Small tables with named rows and columns. After each table, cells are looked up by row and column.

Table luf
	zusem	sus	bog	sud	gokeku	nom
sif	53	146	178	140	145	136
ketu	46	157	148	180	90	97
tegokib	42	96	187	135	102	97
dusol	45	148	147	70	87	140
pib	110	65	199	137	137	93
fotezaz	119	74	186	139	83	137

What is the nom of fotezaz in luf? 137
What is the zusem of tegokib in luf? 42
What is the sus of sif in luf? 146
What is the sud of pib in luf? 137
What is the gokeku of fotezaz in luf? 83
What is the bog of fotezaz in luf? 186
What is the nom of sif in luf? 136
What is the gokeku of dusol in luf? 87
What is the nom of tegokib in luf? 97

vapuped =
,zipipo,kam,fimob,likezus,vig,gigepa,nabebu
melogu,33.680,32.529,24.412,40.191,36.679,29.044,47.316
ped,65.628,67.226,74.931,58.781,62.741,70.330,52.532
divil,66.043,67.604,75.474,59.214,63.312,70.972,52.738
nek,63.299,65.257,72.123,56.921,61.244,68.160,52.093

ped, zipipo => 65.628
melogu, kam => 32.529
nek, nabebu => 52.093
nek, vig => 61.244
ped, fimob => 74.931
divil, kam => 67.604
nek, likezus => 56.921
divil, likezus => 59.214
ped, kam => 67.226
melogu, vig => 36.679

tor:
|  | folifa | kerulez | godaten | mukodo | gotu | nepit | piru |
|---|---|---|---|---|---|---|---|
| puzam | 55 | 117 | 187 | 136 | 30 | 7 | 86 |
| fitevap | 155 | 83 | 116 | 154 | 133 | 209 | 130 |
| bavo | 55 | 83 | 116 | 136 | 159 | 87 | 67 |

folifa of fitevap is 155
piru of fitevap is 130
mukodo of puzam is 136
mukodo of fitevap is 154
mukodo of bavo is 136
kerulez of fitevap is 83
gotu of fitevap is 133
gotu of bavo is 159
godaten of bavo is 116
kerulez of puzam is 117
piru of puzam is 86
gotu of puzam is 30
nepit of bavo is 87
folifa of puzam is 55
nepit of fitevap is 209
godaten of fitevap is 116
folifa of bavo is 55
nepit of puzam is 7
kerulez of bavo is 83

Table bikos
fields: sud, bebidod, tif, milala, vuloler
seg: [41, 101, 124, 207, 193]
fere: [116, 116, 127, 138, 130]
dev: [119, 133, 121, 126, 133]
kubin: [142, 105, 137, 123, 105]
met: [179, 54, 172, 116, 50]
vezi: [155, 149, 117, 88, 106]
firoba: [66, 124, 116, 169, 178]
nakek: [117, 135, 116, 126, 138]
lel: [66, 159, 98, 149, 188]
nop: [186, 136, 126, 70, 76]
geruf: [129, 132, 123, 119, 125]

kubin, tif: 137
firoba, tif: 116
dev, milala: 126
kubin, sud: 142
lel, tif: 98
fere, bebidod: 116
nop, sud: 186
met, tif: 172
nakek, sud: 117
nop, bebidod: 136
dev, bebidod: 133
lel, milala: 149
nop, vuloler: 76
nakek, milala: 126
nop, milala: 70
lel, vuloler: 188
Which row has the largest bebidod? lel

suf =
         fegifu  terin
zazum       182    181
fepin        21     68
sogafov      76    104
zosa        238    221
marike      237    218
poz          21     70
kif          19     72
vefi        238    221
pegob       126    144
sib          75    104

What is the terin of kif in suf? 72
What is the fegifu of marike in suf? 237
What is the fegifu of pegob in suf? 126
What is the terin of fepin in suf? 68
What is the terin of zosa in suf? 221
What is the terin of poz in suf? 70
What is the fegifu of kif in suf? 19
What is the fegifu of fepin in suf? 21
What is the fegifu of sib in suf? 75
What is the fegifu of poz in suf? 21
What is the terin of vefi in suf? 221
What is the terin of sib in suf? 104

ruba =
cols = goledap, pivorur, mufope, rel, foza, zakudaz, gor, korekir, dafifus, viv
fonafi: [587, 364, 460, 465, 620, 668, 729, 725, 510, 609]
liga: [339, 672, 668, 557, 377, 380, 358, 171, 516, 453]
zaloda: [821, 769, 577, 467, 525, 620, 406, 454, 642, 559]
fuz: [221, 322, 669, 434, 495, 653, 832, 350, 436, 631]
nipepa: [284, 474, 433, 667, 447, 216, 313, 515, 440, 348]
vum: [521, 358, 509, 460, 594, 674, 755, 646, 496, 620]
pab: [266, 580, 593, 597, 390, 318, 360, 272, 473, 413]
tis: [625, 594, 359, 642, 528, 314, 251, 690, 534, 378]
busadu: [509, 389, 355, 601, 576, 406, 482, 772, 471, 455]
femu: [618, 523, 671, 368, 558, 817, 784, 416, 569, 703]
zet: [248, 616, 723, 524, 373, 436, 464, 109, 490, 490]
tavu: [353, 488, 697, 437, 473, 644, 702, 281, 499, 613]

pab, mufope => 593
zet, viv => 490
nipepa, zakudaz => 216
tis, rel => 642
fuz, dafifus => 436
tis, mufope => 359
zet, foza => 373
pab, rel => 597
vum, pivorur => 358
vum, goledap => 521
fonafi, viv => 609
zet, dafifus => 490
busadu, goledap => 509
vum, rel => 460
femu, zakudaz => 817
nipepa, dafifus => 440
nipepa, pivorur => 474
Row with the largest dafifus: zaloda

